These are the activations of a small neural network, seen along a few directions. Each row is one input.
Each table varies a few parts of the input and shows all the possible inputs, shuffled.
A made-up example of a description, with smaller parts first: one of 3 separate values, together with either a single point or one of 9 places along a line or (one of 4 places along a line, together with one of 5 places around a ring).
Shared parts are said once, and a part with two or three values counts as separate values.

Other details of the inputs shift rows strongly along two fixed directions, in all tables alike. That doesn't count.

Table:
row 1: -43	22	5	-44	63	89	20	-19	-44	-25	-18	-22
row 2: 56	-162	88	64	-208	-129	-10	-105	95	126	43	-25
row 3: -6	13	-58	-23	127	-26	-13	-63	-137	-39	19	-23
row 4: -23	66	-23	-64	53	23	14	24	-53	-54	-47	16
row 5: -9	66	-10	-23	76	66	5	48	-2	-77	37	-15
row 6: -33	41	-4	-53	63	98	16	-10	-42	0	-20	-23
row 7: 77	-171	113	32	-216	-119	-4	-67	93	97	26	-41
row 8: -10	38	-55	56	85	63	-1	81	-40	-13	-98	11
row 9: -53	76	-29	-33	50	39	21	-10	-28	-16	-30	33
row 10: 68	-120	71	42	-242	-184	-12	-52	108	104	3	9
row 11: -84	12	-26	-51	64	70	12	-7	-61	-11	-26	-23
row 12: 12	79	-28	-22	79	57	-5	40	-16	-55	50	-9
row 13: 301	-109	-224	188	280	-601	-176	-407	-419	-10	303	50
row 14: -8	32	-55	57	94	67	3	75	-37	-12	-87	14
row 15: 51	-184	99	45	-208	-127	-9	-89	93	114	42	-19
row 16: -41	-54	42	-7	-95	7	13	-18	40	70	-24	-41
row 17: -50	88	-56	-3	86	29	-6	40	-31	-50	37	-18
row 18: -60	55	-20	-53	55	45	21	8	-35	-30	-31	41
row 19: -32	34	-88	6	157	-46	-22	-92	-155	-13	34	-9
row 20: -8	80	-18	-64	56	53	21	8	-36	-23	-29	31
row 21: -7	40	-42	62	100	92	6	65	-18	-10	-77	24
row 22: -83	17	-20	-45	68	71	11	-9	-61	-11	-22	-19
row 23: 33	-42	91	6	-133	32	15	48	141	0	37	-22
row 24: -57	77	-31	-37	52	35	21	-1	-28	-14	-37	27
row 25: 128	-116	107	55	-226	-103	-14	-12	171	74	90	-19
row 26: 67	-124	71	41	-233	-176	-4	-57	109	106	10	13
row 27: -10	38	-42	60	97	87	7	71	-24	-9	-80	22
row 28: 52	-25	78	5	-133	38	10	41	141	22	46	-17
row 29: 76	-145	89	61	-240	-146	-28	-1	152	62	79	-22
row 30: 35	-74	55	87	-117	27	12	78	110	72	-87	4
row 31: 10	-65	77	-33	-150	28	11	7	75	73	-32	-48
row 32: -131	58	-22	-71	50	146	35	40	-31	0	-73	-45
row 33: 98	-156	114	36	-222	-89	-5	-84	114	120	41	-24
row 34: -38	57	-30	-5	85	58	-4	27	-8	-67	55	8
row 35: -4	41	-42	66	101	100	7	57	-19	-13	-70	31
row 36: -50	84	-64	-8	87	27	-6	42	-34	-52	33	-21
row 37: -16	63	-9	-56	64	40	24	4	-37	-47	-30	28
row 38: -64	54	-32	-60	53	37	18	17	-43	-34	-39	33
row 39: 177	-117	32	85	-150	-240	-61	-72	53	49	136	-14
row 40: -46	85	-51	-1	90	34	-4	32	-26	-49	42	-12
row 41: -46	60	-38	-14	84	42	-8	47	-24	-67	44	-5
row 42: 30	-44	88	0	-131	19	13	58	133	3	31	-30
row 43: 358	-137	-296	346	400	-706	-230	-409	-462	-44	297	130
row 44: -19	-52	75	-29	-153	-6	26	19	100	47	-39	22
row 45: -38	42	-8	-58	58	92	13	3	-51	-1	-27	-29
row 46: -9	-26	64	22	-137	11	12	43	142	38	31	-29
row 47: -15	64	-7	-52	61	48	25	-2	-34	-49	-25	33
row 48: -10	62	-27	-30	76	45	-1	57	-22	-80	31	-23
row 49: -40	83	-47	8	86	42	-3	18	-17	-49	50	-5
row 50: 30	-43	83	-1	-133	9	10	63	125	1	28	-35
row 51: -51	22	-7	-59	45	68	10	10	-56	-27	-39	-41
row 52: -37	-92	84	-17	-135	37	24	-16	91	70	-20	-27
row 53: 34	80	-71	-32	126	-49	-13	-48	-122	-41	18	42
row 54: -41	59	-32	-10	88	52	-4	35	-11	-64	50	2
row 55: 80	-170	117	36	-209	-110	0	-79	102	98	32	-34
row 56: -12	-49	80	-22	-147	11	31	0	109	45	-26	34
row 57: 36	-26	82	-37	-148	14	31	8	110	56	-30	18
row 58: -20	64	-16	-58	63	28	19	15	-50	-49	-36	23
row 59: 22	15	-91	98	187	-13	-42	-7	-96	-38	-30	50
row 60: -9	69	-33	-29	77	34	-8	58	-34	-86	27	-26
row 61: -1	81	-18	-56	58	58	21	-7	-32	-25	-17	38
row 62: -47	90	-72	-5	88	11	-15	42	-47	-58	31	-22
row 63: -50	19	7	-52	57	84	21	-4	-45	-20	-28	-31
row 64: -15	-50	79	-26	-147	5	30	7	109	48	-32	28
row 65: -49	56	-43	-21	79	45	-6	53	-21	-67	37	-8
row 66: 6	78	-36	-32	70	56	-5	53	-18	-56	38	-19
row 67: 80	-146	98	70	-220	-134	-21	-18	157	66	95	-9
row 68: -64	84	-5	-94	47	110	41	65	-18	-54	-77	11
row 69: 44	-25	76	-5	-141	25	7	62	133	25	33	-31
row 70: -38	-73	74	-5	-138	28	24	-17	91	87	-27	-39
row 71: -64	80	-36	-43	50	30	17	14	-39	-17	-47	21
row 72: -33	17	-47	52	90	73	-14	83	-24	-25	-110	19
row 73: -29	13	-51	55	104	73	-11	74	-26	-24	-97	23
row 74: -86	43	-44	-40	63	52	4	-4	-73	-1	-37	-39
row 75: -16	20	-48	70	125	86	-13	43	-24	-29	-70	43
row 76: 115	-189	69	156	-174	-150	-41	-14	117	102	-23	24
row 77: -64	60	-35	-60	48	30	11	22	-48	-38	-45	30
row 78: -10	79	-31	-70	55	44	18	16	-45	-27	-36	24
row 79: -98	100	-20	-67	47	105	38	45	-11	-20	-73	19
row 80: 54	-179	101	48	-206	-112	-8	-98	100	109	46	-13
row 81: -39	39	-1	-58	56	102	18	-1	-41	2	-26	-26
row 82: -9	85	-33	-69	51	36	10	19	-51	-31	-42	21
row 83: -85	20	-29	-51	60	63	4	0	-66	-17	-30	-26
row 84: -21	62	-8	-59	60	40	25	12	-39	-46	-35	26
Description of these inputs: one of 6 places along a line, together with either one of 2 separate values or (one of 3 separate values, together with one of 4 places along a line).
Q: Changing only the place on the line of 6 turns row 63 into row 51. The same change can be made to row 19. Which row results?
A: row 74
Q: Changing only the place on the line of 6 turns row 7 into row 1. The same change can be made to row 30. Which row results?
A: row 35
Q: Change only the choice among 3 separate values in row 66. List by row number the other rows that result.
A: row 13, row 78
Q: Change only the choice among 3 separate values in row 36. List by row number the other rows that result.
A: row 26, row 32
Q: Start at row 62 and move only the place on the line of 4, one step at a time. The first step leads to row 29. Which rows follow, in order?
A: row 60, row 39
Q: Change only the place on the line of 6 in row 80. List by row number the other rows that result.
A: row 11, row 15, row 22, row 52, row 83
Q: Change only the choice among 2 separate values in row 8. List by row number the other rows that result.
A: row 72

Table:
row 85: -222	90	121	-324	-135	242	120	12	57	0	11	-114
row 86: -94	66	58	-45	-32	263	51	155	125	-19	-66	-59
row 87: -105	8	39	-25	-5	263	51	126	74	43	-186	-24
row 88: 145	-119	70	74	-149	-152	-30	-22	101	47	65	29
row 89: -121	23	52	-20	-12	238	54	131	94	2	-147	-31
row 90: 5	283	-421	69	720	-181	-108	-153	-558	-244	121	127
row 91: -12	223	-280	34	547	-47	-48	-76	-406	-195	13	91
row 92: 149	-90	65	83	-155	-156	-21	-27	108	54	73	13
row 93: -135	52	32	-42	-32	231	39	170	101	-14	-113	-51
row 94: -75	42	44	-39	-30	232	58	138	74	27	-202	28
row 95: -187	131	120	-341	-146	215	104	2	77	-21	-16	-68
row 96: 292	-259	21	221	-228	-527	-107	-193	34	116	172	48
row 97: 301	-303	41	228	-194	-465	-120	-223	30	110	234	9
row 98: 58	-147	40	127	-148	-154	-41	-42	89	93	43	3
Q: What do these inputs look like to the network?
A: one of 2 separate values, together with either a single point or one of 6 places along a line
Q: Change only the choice among 2 separate values in row 96. List by row number the other rows that result.
A: row 93

Table:
row 99: 105	-65	-87	-54	83	-441	-68	-420	-286	29	241	68
row 100: -151	380	-442	45	838	78	-48	-24	-579	-251	-153	161
row 101: 178	-303	81	245	-156	-182	-83	-83	104	118	81	-39
row 102: 166	-216	75	156	-210	-210	-63	-116	82	154	130	-80
row 103: -301	133	337	-365	-484	568	212	331	530	11	-134	-99
row 104: 108	-239	92	58	-243	-261	-47	-127	47	106	144	-114
row 105: 40	-54	255	-47	-465	170	79	220	445	111	-74	-41
row 106: 238	-143	-126	211	194	-404	-102	-279	-270	24	67	119
row 107: 130	-268	18	304	-170	-237	-95	-31	127	145	31	-5
row 108: 49	-212	120	2	-250	-237	-21	-222	74	115	254	-102
row 109: -349	411	1	-372	162	636	149	394	66	-239	-217	-64
row 110: 232	-70	-141	115	136	-424	-89	-315	-286	59	116	83
row 111: -314	378	-73	-109	237	651	121	505	121	-189	-317	51
row 112: 59	-140	261	48	-410	200	70	265	462	84	-120	4
row 113: -190	408	-372	-239	738	95	-15	-98	-635	-278	-47	57
Q: Changing only one part turns row 105 into row 102. The same change can be made to row 112. Which row results?
A: row 101
Q: What do these inputs look like to the network?
A: one of 3 separate values, together with one of 5 places along a line
Q: Change only the choice among 3 separate values in row 111. List by row number the other rows that result.
A: row 100, row 107

Table:
row 114: -136	178	11	-10	45	304	59	197	159	-79	3	-35
row 115: -289	161	204	-162	-149	646	153	409	382	-83	-156	-94
row 116: 142	-281	291	82	-522	-42	11	80	460	122	99	-87
row 117: 308	-179	78	145	-160	-302	-98	-147	106	57	283	-8
row 118: -43	170	48	-142	-6	266	96	135	88	-39	-160	114
row 119: 373	-228	51	211	-162	-447	-118	-244	52	67	371	32
row 120: -173	-13	12	-96	45	279	49	80	-53	14	-208	-109
row 121: 37	-381	310	106	-550	-55	49	-68	347	278	-87	-45
row 122: 204	-151	-218	211	353	-491	-138	-448	-454	-8	213	76
row 123: -318	503	-118	-702	271	91	128	-222	-395	-251	173	-20
row 124: 119	-373	283	35	-570	-46	12	-47	302	311	-101	-100
row 125: -94	321	-245	-132	482	158	4	99	-336	-247	-130	59
row 126: -210	-234	433	-521	-817	-71	168	-307	303	276	150	-216
row 127: -113	342	-211	-101	499	156	11	69	-287	-238	-123	121
row 128: 238	-327	17	275	-170	-510	-106	-349	-36	237	120	21
row 129: 307	-61	-227	219	349	-522	-170	-265	-359	-138	400	-2
row 130: 323	-266	41	242	-153	-468	-112	-223	54	32	351	9
row 131: 95	-259	239	99	-579	-151	22	93	446	210	-108	91
row 132: 327	-200	3	234	-225	-575	-78	-192	20	145	107	104
row 133: -341	17	196	-154	-300	602	158	323	322	149	-410	-149
row 134: 287	-44	-221	244	348	-538	-180	-253	-353	-135	397	0
row 135: 13	-415	244	138	-552	-104	20	4	336	321	-110	-52
row 136: 266	-260	-11	294	-145	-503	-166	-165	86	64	327	30
row 137: -266	14	-37	-59	51	313	30	152	-17	41	-238	-63
row 138: -108	-14	303	-500	-559	-104	93	-209	226	49	417	-216
row 139: 256	-393	36	215	-156	-492	-89	-323	-101	188	128	-25
row 140: 138	-149	-269	277	351	-514	-165	-403	-431	27	205	122
row 141: 210	15	-284	227	338	-548	-149	-272	-357	-85	191	236
row 142: 209	-236	276	-4	-610	-106	32	72	380	216	-104	14
row 143: -111	339	-223	-100	500	146	26	102	-324	-234	-123	91
row 144: -141	239	-220	-124	562	266	16	-35	-424	-117	-102	-7
row 145: -130	385	-256	-52	482	163	35	57	-269	-200	-112	155
row 146: 280	0	-265	278	341	-544	-175	-253	-331	-90	388	13
row 147: -229	265	-255	-21	550	240	22	-57	-364	-109	-110	42
row 148: 98	-269	220	86	-611	-166	4	135	410	211	-127	32
row 149: 54	-355	258	132	-553	-94	48	-31	334	333	-116	-80
row 150: 195	-140	-213	222	361	-514	-166	-426	-447	0	189	56
row 151: -123	164	-20	-27	33	278	22	246	118	-82	-25	-115
row 152: -67	346	-230	-118	527	269	-37	124	-291	-268	86	-63
row 153: 251	-112	-211	184	346	-466	-145	-464	-453	28	231	102
row 154: -304	74	206	-123	-290	608	141	502	479	6	-196	-125
row 155: -264	184	193	-211	-191	559	191	374	330	-36	-357	46
row 156: 107	-131	139	139	-306	-87	-20	45	317	93	118	-50
row 157: 144	-290	269	74	-547	-61	-10	119	422	121	82	-143
row 158: -28	157	40	-155	-5	250	92	179	59	-30	-182	64
row 159: 302	-346	52	186	-160	-460	-109	-376	-67	215	152	35
row 160: -100	183	-19	-81	-15	206	61	213	77	-33	-227	23
row 161: -197	162	201	-218	-169	660	153	425	355	-40	-149	-127
row 162: -122	123	22	-65	40	294	15	253	93	-128	-19	-127
row 163: -211	218	-218	-73	567	230	14	-6	-418	-149	-125	-29
row 164: 348	-255	33	175	-207	-549	-76	-203	-13	95	120	94
row 165: 114	-178	185	105	-304	-79	-26	49	300	54	129	-63
row 166: -92	325	-219	-125	501	171	18	57	-294	-243	-114	118
row 167: -45	364	-216	-154	500	194	14	38	-300	-209	-95	138
row 168: -183	313	-292	-18	533	211	-69	180	-264	-269	61	-38
row 169: -198	323	-268	5	542	237	-31	129	-226	-270	93	44
row 170: -121	383	-257	-67	493	157	15	69	-266	-199	-132	133
row 171: -403	47	120	-146	-108	619	135	298	246	76	-375	-51
row 172: -176	0	39	-90	67	295	68	44	-9	19	-195	-47
row 173: 285	-248	-14	240	-215	-580	-104	-156	20	128	115	132
row 174: -247	167	167	-227	-208	530	155	417	292	-35	-382	-35
row 175: -103	328	-220	-110	492	178	38	45	-297	-245	-96	140
row 176: -342	-22	241	-189	-297	616	156	332	310	105	-405	-164
Q: What do these inputs look like to the network?
A: one of 3 separate values, together with either a single point or (one of 4 places along a line, together with one of 5 places along a line)
Q: Changing only the choice among 3 separate values turns row 121 into row 155. The same change can be made to row 163. Which row results?
A: row 143
Q: Changing only the choice among 3 separate values turns row 152 into row 124. The same change can be made to row 161. Which row results?
A: row 144
Q: Change only the choice among 3 separate values in row 139. List by row number the other rows that result.
A: row 129, row 164
Q: Start at row 152 and move only the place on the line of 5, one step at a time. The first step leads to row 157. Which rows follow, in order?
A: row 162, row 151, row 168
Q: Change only the choice among 3 separate values in row 126. List by row number the other rows that result.
A: row 123, row 138
